Each row below holds a small network's activations on one input, seen along a few directions.
In each table, some parts of the input vary, and every possible input appears once, in random order.
Descriptions start from the smaller parts, as in this example, which fits no table here: ring(5) and (point or (values(2) and line(4)) or ring(9)).
Shared parts are said once, and a part with two or three values counts as separate values.

Other details of the inputs shift rows strongly along three fixed directions, in all tables alike. That doesn't count.

A family of inputs:
row 1: [ -9  22  10 -17   2 -33  -4  -3  17   1 -14]
row 2: [ 37  19   1  -7 -20  -6  -5  13 -14   8  -7]
row 3: [-35   1  -2  -6  13 -11  12 -15  14  -2   5]
row 4: [-15 -22  -3  -6   2  14 -14  -3   5  -1   1]
row 5: [ 21  11  -5 -10 -10  -8  -1  32 -19   0  -8]
row 6: [21  9 -8  7 -1  3 16 20 -8 -4 -1]
row 7: [-8 15 -2 14  9 -9 18  5 -2 -9 23]
row 8: [  8 -19  -3  13   0  31  -1   4  -8   6  15]
row 9: [  7 -22   3  12   9  32   4   3  -1  -1   5]
row 10: [  9   9 -16  19   7  -6  18   0  -1  -9   9]
row 11: [-20  20  -9 -21 -10 -18  10   6  14   0  -6]
row 12: [-10   9  -9  16  16 -10  25 -13   4  -2  10]
row 13: [ 13 -20  16   1  -5  10 -17  -6   2   6 -10]
row 14: [ 12  16   3  17  10 -11  12 -12   4 -15  11]
row 15: [-33 -15   7 -27  -2  -3 -20  -1  -1   8  -6]
row 16: [ 22 -12  13  15   2  28 -14  -7  -8   9  12]
row 17: [ 15  15   9  15  10 -13  16  -6   5  -8   5]
row 18: [ 46  19  -3  20 -18   8   7  13 -21   2  -4]
row 19: [  2  15 -10  12   3  -1  23   5   2  -6  15]
row 20: [ 21  19   0 -27 -24 -23  -7   6 -10   9 -27]
row 21: [-32   1  -1  -5  11 -12  10 -11  10  -2   5]
row 22: [-24 -14   0 -31  -7   7 -13  -3   6  11 -16]
row 23: [ 49  15   1  21 -11   5   9  15 -20  -1 -12]
row 24: [ -5 -27   4  14  14  24   0  -2   3   0   9]
row 25: [ 11  16 -11 -27 -18 -16  -4  25 -20   7 -15]
row 26: [ -9 -13  -3 -28 -11   9 -16   5  -4  13 -16]
row 27: [  1 -15  12   1  -6  14 -15 -16  -5  10 -14]
row 28: [-12  22   7 -22  -2 -32   1 -14   9   2 -12]
row 29: [ 14  15   1  18   3 -12  13 -12   3 -15   6]
row 30: [-23 -22   4 -20  -4   0 -21   6   9   9 -13]
row 31: [  0 -21   2  12   8  23 -10   4 -11  -7  14]
row 32: [-43  -6   8   1  19 -18   5 -12  24  -7   8]
row 33: [-2 13 -8 17  6 -5 22  4  1 -7 20]
row 34: [  9 -25  -1  20  10  23  -1  -1  -2   6   4]
row 35: [-20   4  12   5   3 -15   3 -24  22  -2   6]
row 36: [-17  10  -7  13  15 -14  15  -4   7 -18  17]
row 37: [  7 -21  10  25   4  25 -12 -19   0  -4   0]
row 38: [-10  12 -10   9  11  -3  22  -4  11 -18  10]
row 39: [ -6 -23  -3  10   9  26  -4  -6   3  -7  10]
row 40: [  4  -8   8 -22 -10   3 -36  -3   1   8 -17]
row 41: [ -6 -16   0  -7  -8  12 -17  10  -6   9   5]
row 42: [  5 -10  14 -11   1  12 -21 -11  -6  13  -7]
row 43: [  5  10 -15  -6 -14 -10   1  11  -3   9  -6]
row 44: [ -1  13 -15 -24 -16 -19  -9  20  -4  -2 -15]
Description of these inputs: values(4) and (point or line(4) or line(6)).
Q: The inputs of row 13 and row 29 match in every part but the values(4) part. If row 1 is changed in the same way as row 13 into row 29, which row does it become?
A: row 40
Q: Change only the line(6) part in row 30. List by row number the other rows that result.
A: row 5, row 6, row 9, row 24, row 32
Q: Change only the values(4) part in row 9. List by row number the other rows that result.
A: row 11, row 22, row 38
Q: Start at row 38 and move only the line(6) part, one step at a time. The first step leads to row 39. Which rows follow, in order?
A: row 4, row 44, row 36, row 31

A family of inputs:
row 45: [-32  10  -1  -3   9 -20  18 -13  17  -1   0]
row 46: [  2  33 -12 -11  -3 -31  23  12   6 -13  -9]
row 47: [-27  17  -2  -5   8 -22   9 -12  19 -14   4]
row 48: [-28  17   7  -6  14 -25  13  -7  18  -9   9]
row 49: [ 37  -1  -8 -12 -26   5 -17  34 -27   9 -16]
row 50: [  5  35 -17 -11  -4 -37  24  13  -1 -10 -13]
row 51: [  3 -17   9  28  20  24   5  -5   1 -12  23]
row 52: [ -8 -20   7 -21 -14   9 -29   9   0  18  -9]
row 53: [  8 -15   2  26  16  27   7 -14 -12  -3  22]
row 54: [  1 -17   3  27  11  30   5 -15   0   1  25]
row 55: [ -7 -17   1 -23 -18  10 -28   0  -7  16 -13]
row 56: [  0 -16   4 -22 -17   6 -28  13 -10  17 -13]
row 57: [-28  12  -5  -1   3 -22   8 -13  23  -8   6]
row 58: [ 46  16  11  40   7   3  17 -13  -7 -11   6]
row 59: [  3 -20   0  33  16  27  13  -9   0  -6  15]
row 60: [  1 -19   1 -22 -12   3 -31  14  -9   9 -16]
row 61: [  0  37 -16 -11  -6 -38  15   7  -1 -12  -7]
row 62: [ 37   9  -4  30  13  23  32   8 -19  -9  18]
row 63: [-34  12  -4  -1   5 -25   8 -16  20  -9   2]
row 64: [  5  39 -12  -5  -9 -39  18  20   5  -8  -3]
row 65: [  1 -19   3  28  16  30  14 -11   3   2  19]
row 66: [ 38  -2 -13 -13 -27  14 -12  31 -18  13 -22]
row 67: [ 37   2  -5 -17 -19   5 -16  31 -32  12 -14]
row 68: [  2 -20   4  25  22  28  13 -13  -6  -2  17]
row 69: [-58 -41  41 -22   7   0 -48 -54  41  19 -18]
row 70: [ -5 -17   6 -29 -14  15 -31   1  -5  12 -13]
Q: Describe the family of inputs behind these rows.
A: values(2) and (point or (values(3) and line(4)))
Q: The inputs of row 47 and row 70 match in every part but the values(2) part. If row 64 is changed in the same way as row 47 into row 70, which row does it become?
A: row 52
Q: Change only the values(2) part in row 58. List by row number the other rows that result.
A: row 69
